A small network was shown many inputs. Here are its activations along a few directions, one row for each input.
Each table varies a few parts of the input and shows all the possible inputs, shuffled.
Descriptions start from the smaller parts, as in this example, which fits no table here: values(2) and (point or ring(11) or (ring(5) and line(6))).
Shared parts are said once, and a part with two or three values counts as separate values.

Other details of the inputs vary at random and push rows far along three fixed directions, the same in every table; ignore that.

A family of inputs:
x1: 20,-18,3,17,5,-54,15,9,3,-21,44,-14
x2: -21,9,-21,-3,-1,72,-6,-25,7,14,-11,17
x3: 10,-14,13,36,-7,-29,15,10,15,-7,35,-32
x4: 9,-10,-8,17,-37,11,12,8,30,27,25,-27
x5: -3,4,1,-23,7,-10,-12,-8,-2,-21,-13,3
x6: -5,-7,1,1,-15,7,18,-6,42,24,26,-38
x7: 4,3,-5,-2,8,1,-24,-32,-31,-44,2,35
x8: 8,9,6,-19,18,-1,-27,-9,-12,-31,-7,25
x9: -19,32,-10,14,6,50,7,-28,9,3,-14,21
x10: 26,-16,3,19,-4,-62,-5,13,7,-8,42,-4
x11: 17,-11,7,20,-2,-61,0,-15,4,-39,34,10
x12: 14,-23,26,7,-19,-32,1,2,26,2,44,-13
x13: -6,-10,-9,-28,7,-26,8,55,-18,35,-45,-9
x14: -26,30,-4,-6,-4,58,-6,-30,15,6,-8,-2
x15: -3,-13,-1,-3,19,-17,8,28,-17,3,-6,-13
x16: -13,1,8,15,15,-10,-27,-31,-16,-36,-10,31
x17: 13,-11,7,8,-8,12,19,3,49,23,20,-28
x18: -11,-11,-5,-21,12,-22,1,45,-23,23,-43,-7
x19: -2,13,-7,0,19,-11,-13,-19,-20,-30,-1,34
x20: -4,-18,2,30,-2,9,32,4,36,30,19,-36
x21: 2,13,-10,9,2,59,1,-45,-1,4,-5,13
x22: 8,-3,-4,-13,-6,-11,6,22,-26,-13,-13,-5
x23: -5,-3,13,-44,-3,-10,5,61,-24,22,-29,-12
x24: -2,23,-1,5,6,-12,-17,-15,-18,-30,-10,35
x25: -5,13,-13,-20,21,-9,-10,10,-29,-5,-28,30
x26: 36,-10,9,27,-25,-29,18,-9,4,-1,30,-29
x27: -6,-11,-7,-14,-7,-4,-10,-1,-13,-17,-11,16
x28: -8,-2,-22,-4,-15,49,2,-4,17,38,-3,-3
x29: 8,9,21,22,-11,28,-9,-24,31,-8,27,9
x30: -2,23,-7,9,-7,64,8,-33,-3,7,-22,5
x31: -9,-6,-2,-13,9,-12,12,58,-23,21,-37,-26
x32: 6,7,1,-16,6,-11,-17,-33,-47,-29,-38,36
x33: -4,-12,-3,2,16,-11,-1,25,-12,10,-7,-12
x34: -19,16,-6,24,19,50,0,-46,9,-7,6,20
x35: 37,-18,3,20,-14,-29,11,-15,1,1,36,-21
x36: -27,13,-5,14,16,50,11,-35,10,4,-18,16
x37: 16,-15,12,8,-7,21,15,14,42,36,34,-26
x38: 7,-13,25,1,-14,-58,-26,-25,-1,-43,43,11
x39: -2,-6,-13,-29,14,-21,2,58,-25,35,-36,-8
x40: 8,0,14,38,-1,-26,0,-26,5,-42,39,1
x41: -8,22,1,-36,12,-5,-22,7,-30,-34,-35,14
x42: 9,9,11,40,-2,-24,-6,-43,7,-53,44,18
x43: -21,13,3,-9,-16,48,15,6,23,42,2,-26
x44: -1,15,0,-15,16,-2,-34,-32,-12,-45,2,25
x45: 11,-15,-7,-34,-1,-13,25,40,-29,22,-41,-20
x46: 22,-22,25,-2,-9,-50,-13,12,2,-15,50,-5
x47: 1,-6,-5,-6,0,-23,9,25,3,22,-14,-2
x48: 7,4,-3,29,-16,5,19,10,36,33,21,-23
x49: -4,-5,6,1,-12,12,3,-8,26,22,39,-22
x50: -6,3,-2,8,16,-8,-29,-9,-19,-14,-6,23
x51: -1,0,-2,-8,3,-4,-15,-25,-26,-37,-14,31
x52: -9,10,-8,-19,14,-17,-4,8,-23,-7,-35,30
x53: -8,-1,-4,-14,6,-15,2,54,-23,22,-38,-16
x54: -4,-2,-4,-33,5,-14,-4,19,-9,2,1,-18
x55: -19,10,-14,5,-15,54,-20,-50,12,3,-13,34
x56: 5,0,-1,32,-16,6,13,10,35,35,20,-26
x57: -5,-4,-3,-5,12,-18,16,6,-10,-9,-11,5
x58: -5,-6,-11,-34,-9,-5,5,52,-30,5,-34,-9
x59: -5,-6,7,-5,-5,49,22,12,41,51,-8,-16
x60: -9,24,0,-4,3,65,4,-6,25,19,-22,-2
Description of these inputs: values(3) and (line(5) or ring(6) or ring(9)).
Question: Changing only the values(3) part turns x46 into x12. The same change can be made to x1. Which row results?
Answer: x57
Question: Changing only the values(3) part turns x51 into x7. The same change can be made to x5. Which row results?
Answer: x44
Question: Which other rows does x34 become when the ring(9) part takes its other values? List them by row number.
Answer: x1, x10, x15, x19, x25, x33, x39, x50
Question: Which other rows does x11 become when the values(3) part takes its other values? List them by row number.
Answer: x9, x19
Question: Which other rows does x32 become when the line(5) part takes its other values? List them by row number.
Answer: x27, x45, x51, x55

A family of inputs:
x61: 13,24,3,-14,-14,39,-21,-49,-17,-24,-10,29
x62: 18,-23,5,-36,-24,-42,-10,36,-8,-7,11,-8
x63: 32,-29,7,40,-11,-79,24,-2,23,-12,43,-17
x64: 5,6,15,60,-13,24,31,-34,42,-4,45,-36
x65: 15,-22,-5,4,17,-35,27,33,-10,17,-13,-5
x66: 14,24,2,-15,-14,39,-21,-49,-16,-24,-10,29
x67: -6,5,19,-18,29,-54,-36,21,-13,-34,1,22
x68: 4,-3,-7,56,-22,-6,15,-41,41,8,34,-6
x69: 0,-7,19,-14,20,-58,-13,45,6,-5,12,-10
x70: -15,-17,-23,-37,17,22,45,35,12,50,-5,-47
x71: -27,12,-34,5,-5,53,25,20,3,70,-46,-13
x72: 9,-3,1,-14,0,-18,-3,5,-38,-36,-18,-7
x73: -11,5,-19,6,25,41,6,9,-21,31,-40,20
x74: 8,-4,-10,10,10,-42,-23,15,-47,-20,-12,24
x75: -12,14,-9,-4,12,14,49,59,1,26,-23,-44
x76: -5,-7,21,32,-26,21,-12,-22,63,19,58,-14
x77: -22,14,21,-6,-1,15,-52,-32,-1,-29,2,44
x78: -7,4,-5,-41,-11,18,-25,1,-15,-8,-23,27
x79: -13,8,-4,-11,9,48,-4,-53,-6,-17,-4,13
Question: Describe the family of inputs behind these rows.
Answer: line(5) or ring(6) or (values(2) and line(4))
Question: Which other rows does x61 become when the line(4) part takes its other values? List them by row number.
Answer: x62, x69, x77

A family of inputs:
x80: 8,6,6,-47,-5,-20,-19,41,-43,-8,-36,2
x81: 22,-22,-16,8,-27,-36,42,21,-1,11,20,-47
x82: -18,11,5,-14,7,40,4,-13,18,6,4,-6
x83: -4,-6,15,55,-8,-46,-16,-13,27,-25,49,-1
x84: -24,5,4,-21,17,-24,5,58,-20,21,-56,7
x85: 11,-15,21,13,-3,-36,-11,-30,29,-28,63,-8
x86: 6,3,7,19,-30,62,29,1,59,47,32,-51
x87: 0,-17,-7,-48,8,-31,-20,35,-32,-2,-31,20
x88: 19,-17,-6,27,11,-60,15,32,4,-5,35,-26
x89: -5,28,-1,23,32,0,-23,-43,-13,-42,-8,54
x90: -4,7,-6,29,18,14,-18,-50,-36,-40,-6,37
x91: -12,2,-11,-13,-14,56,5,3,21,53,-12,-1
x92: 37,-21,-1,12,-25,-58,32,6,0,-12,20,-30
x93: -27,0,-15,-14,6,73,17,-9,41,60,-11,-12
x94: -5,22,-2,1,-12,52,-32,-40,6,1,-10,29
x95: -9,4,4,-56,8,3,5,54,-31,1,-42,-13
x96: 4,10,4,27,18,11,-14,-53,-29,-40,-12,46
Question: Describe the family of inputs behind these rows.
Answer: (values(2) and line(4)) or ring(9)
Question: Which other rows does x92 become when the values(2) part takes its other values? List them by row number.
Answer: x81
